These are the activations of a small neural network, seen along a few directions. Each row is one input.
Each table varies a few parts of the input and shows all the possible inputs, shuffled.
A made-up example of a description, with smaller parts first: values(2) and (point or line(11) or (line(4) and ring(5))).
Shared parts are said once, and a part with two or three values counts as separate values.
In the rows, zero is written as 128.

Other details of the inputs shift rows strongly along two fixed directions, in all tables alike. That doesn't count.

Table:
x1: [119 147  50 200 157  97 200 173  34 205 126 115]
x2: [119 130 158  79 121 148 146 152 150 131 137 136]
x3: [132 113 149  73 132 150 144 150 143 126 142 121]
x4: [125 124 153  80 134 141 140 160 152 126 141 130]
x5: [120 149 127 184 107 104  70  66 138  80 119 110]
x6: [111 145  52 202 155  95 201 171  35 207 125 113]
x7: [131 127 114 194 129 109  60  59 150 105 116 121]
x8: [128 136 109 188 114 106  64  50 153 117 119 120]
x9: [143 111 143  88 132 146 138 131 153 160 133 157]
x10: [126 151 103 178 101 107  64  73 148  85 121 106]
x11: [141 103 156  86 137 151 141 147 133 113 128 143]
x12: [133 141 111 180 105 104  66  67 139  81 116 115]
x13: [143 106 153  88 136 146 138 155 138 114 125 150]
x14: [105 165  58 196 135  91 204 184  29 173 118 124]
x15: [139 130 111 193 131 110  58  61 148 103 116 122]
x16: [126 118 159  74 133 149 142 150 140 130 140 115]
x17: [131 137 114 178 104 109  69  60 133  80 118 108]
x18: [128 118 138  86 128 147 140 136 164 167 138 146]
x19: [131 119 145  73 118 152 145 146 146 130 137 134]
x20: [131 121 156  82 124 139 141 149 144 125 131 154]
x21: [130 114 169  93 139 146 141 153 137 113 128 144]
x22: [121 124 162  82 134 145 144 156 148 127 142 122]
x23: [124 124 155  73 120 151 143 146 142 134 136 129]
x24: [127 144 107 179 114 105  63  77 146  81 126  92]
x25: [134 108 166  86 138 150 140 147 129 117 127 138]
x26: [134 113 160  91 139 141 138 157 141 113 127 153]
x27: [132 114 163  77 122 148 144 139 133 129 131 138]
x28: [118 155  45 201 144  98 201 168  37 209 120 128]
Description of these inputs: line(4) and (values(2) or ring(5)).
Question: Changing only the line(4) part turns x24 into x10. The same change can be made to x3. Which row results?
Answer: x19
Question: List by row number the other rows that have the line(4) part in common with x15.
Answer: x7, x11, x13, x21, x25, x26

Table:
x29: [119 146  72 200 135  98 166 137  52 163 115 121]
x30: [126 150  57 245 126  87  52  34 145 153 121 105]
x31: [121 147  68 201 135  96 166 142  54 162 115 124]
x32: [113 151  85 200 137  96 169 153  39 133 113 111]
x33: [135 108 158  66 137 153 177 180 126 148 130 164]
x34: [130 118 148  66 128 149 161 165 142 151 140 142]
x35: [131 114 150  66 132 151 161 163 140 152 140 139]
x36: [142 115 134 113 127 139  64  68 220 157 141 142]
x37: [124 129 121 144 141 121 159 157  82 125 122 122]
x38: [117 140 112 139 131 121 160 159  91 133 128 115]
x39: [132 111 162  65 141 153 176 188 120 133 133 148]
x40: [121 147 125 172 109 109  56  67 153  69 126  91]
x41: [125 152  80 238 115  85  60  48 113  97 112  97]
x42: [136 116 177  95 119 142  72  96 184  69 131 124]
x43: [138 103 155  69 142 154 175 180 125 147 130 161]
x44: [139 112 171  99 117 144  72  87 188  83 127 138]
x45: [142 112 161 107 116 143  56  68 199  91 131 127]
x46: [141 115 167 110 114 138  55  76 197  72 126 136]
x47: [135 110 123  80 146 150 170 157 156 223 144 164]
x48: [109 159  74 196 131  94 170 157  48 141 120 104]
x49: [133 133 125 183 117 109  53  59 149  73 116 115]
x50: [114 154  66 197 132  98 166 144  54 158 120 108]
x51: [140  99 158  69 146 155 174 177 123 147 130 158]
x52: [131 112 149  68 134 153 161 162 138 152 140 137]
x53: [107 158  78 195 131  96 170 153  46 141 120 101]
x54: [112 155  83 200 134  95 169 156  41 132 113 114]
x55: [138 108 147  74 135 152 159 159 139 154 134 153]
x56: [130 129 160  98 101 140  58  74 206  86 137 118]
x57: [128 117 152  65 128 152 162 161 140 152 140 139]
x58: [122 124 157  64 126 150 164 174 137 133 139 135]
x59: [129 142 117 178 106 110  53  53 159  90 120 113]
x60: [132 112 163  62 140 151 178 190 122 134 134 150]
x61: [130 123 169  99 112 142  59  82 196  69 136 108]
Question: What is each input in this table made of?
Answer: values(3) and (point or (values(2) and ring(5)))
Question: Which other rows does x50 become when the values(3) part takes its other values? List them by row number.
Answer: x34, x56
Question: Which other rows does x54 become when the ring(5) part takes its other values? List them by row number.
Answer: x33, x56, x58, x59
Question: Which other rows does x32 become when the ring(5) part takes its other values? List them by row number.
Answer: x29, x44, x53, x57
